Each row below is a small network's average activation on inputs in which a field has the value named, seen along a few directions.
Related values have similar rows: they may be neighbours, one step apart, or belong to one group.
(in the rows, 500 means zero)
Strong random noise was added to every row along 15 fixed directions; ignore it. To show where, here is one row again and again, with new noise each time:
[494 477 477 517 672 512 394 300 655 607 407 374 613 533 485 599 441 540
 609 553 514 619 378 268 322 391 571 442 461 478]
[601 645 481 534 518 414 541 600 361 624 394 506 445 332 505 463 336 472
 605 232 498 544 618 533 541 508 372 664 605 314]
[467 462 368 503 128 763 454 456 514 654 214 420 546 673 414 707 339 729
 410 427 496 443 643 466 382 650 598 242 475 557]
[552 598 491 255 777 604 276 452 753 432 358 534 757 727 364 276 510 453
 622 693 502 545 328 417 555 435 658 729 250 627]
[500 444 547 391 672 414 441 560 694 278 513 491 420 444 436 451 600 536
 230 521 692 478 438 603 351 378 424 576 421 379]
[518 289 595 482 594 370 553 524 478 460 719 233 603 360 572 568 383 391
 395 533 367 547 399 466 556 347 516 552 613 394]
[532 426 380 613 266 410 524 745 360 528 561 817 655 500 333 654 760 567
 280 642 379 452 467 455 366 670 494 376 556 553]
[419 407 599 409 787 425 340 610 373 816 563 168 395 259 661 456 721 361
 445 574 443 355 283 410 487 365 416 548 666 593]
[340 517 403 487 599 660 311 432 780 731 260 517 571 672 380 467 616 411
 368 758 346 549 302 435 417 472 586 410 389 648]
[604 492 398 415 495 552 606 672 331 402 496 342 393 729 476 495 507 772
 459 621 473 480 560 638 725 386 448 541 411 348]
[471 612 215 576 710 442 373 583 562 840 359 657 415 258 429 596 562 418
 556 305 512 589 587 663 557 343 291 707 451 481]
[564 398 343 718 694 458 528 389 415 629 417 601 429 388 559 680 545 613
 757 380 678 532 615 399 313 590 300 562 497 442]
[418 340 395 554 546 682 477 638 412 621 497 607 462 644 434 512 817 513
 376 709 481 318 537 642 456 666 430 350 429 627]
[460 497 467 168 388 736 250 645 547 445 445 454 469 537 463 410 521 572
 398 562 732 401 531 758 328 491 647 508 327 578]
[544 445 663 414 847 682 431 585 442 711 533 302 592 612 403 267 693 317
 523 595 369 415 458 431 435 462 552 342 546 443]
[496 706 373 501 501 426 413 635 592 673 393 696 650 464 317 469 486 377
 420 513 301 653 417 523 533 415 520 593 487 436]
[531 643 604 520 514 542 614 463 252 448 575 455 338 454 611 458 342 531
 702 216 728 365 755 692 524 619 392 453 527 319]


Nas, 12 values:
b4: [436 616 572 307 176 657 448 515 393 415 412 319 440 611 579 523 306 697
 406 356 668 273 629 666 585 600 563 367 446 547]
b2: [569 417 711 516 529 290 668 434 597 144 717 465 809 501 420 555 515 569
 274 493 506 493 403 196 358 507 545 331 622 359]
b5: [496 281 622 572 637 501 589 209 571 403 457 150 685 573 681 552 200 562
 651 550 484 577 388 138 390 582 532 522 613 444]
b10: [524 773 643 481 521 388 656 513 523 372 411 461 597 760 388 411 659 659
 272 534 380 368 379 220 687 511 476 295 574 447]
b12: [298 494 445 511 348 495 557 568 382 470 695 445 820 493 577 619 307 462
 379 661 387 500 417 558 465 635 556 417 575 446]
b9: [421 463 374 440 587 551 312 453 798 760 192 361 545 577 421 580 614 551
 309 509 351 403 360 307 696 373 459 546 485 783]
b11: [524 609 408 711 607 431 652 430 573 517 296 556 389 615 506 402 459 579
 601 630 348 750 419 300 542 476 409 604 548 392]
b6: [651 405 562 383 319 371 387 439 613 405 463 403 554 478 456 593 587 664
 459 529 502 564 338 152 450 312 690 516 515 688]
b8: [541 349 315 506 660 539 361 681 445 850 404 467 663 343 446 574 557 444
 539 534 399 615 448 415 295 439 435 611 568 469]
b1: [172 253 285 580 390 608 496 316 769 388 589 537 625 527 584 786 307 446
 273 576 550 436 555 817 598 585 463 498 330 686]
b3: [646 629 515 508 532 480 545 510 554 436 454 735 783 586 323 427 591 522
 599 409 491 531 550 296 463 625 532 474 492 531]
b7: [595 604 645 328 365 531 460 725 289 695 370 204 268 372 559 328 448 495
 444 328 418 437 522 514 548 408 512 526 701 402]
The values of Nas form a tree with 4 forks.
Fewest steps between b10 and b6? -> 6
List every value one step from b4, in the order listed. -> b8
List every value one step from b9, in the order listed. -> b1
List every value one step from b11, in the order listed. -> b12
List every value one step from b3, in the order listed. -> b2
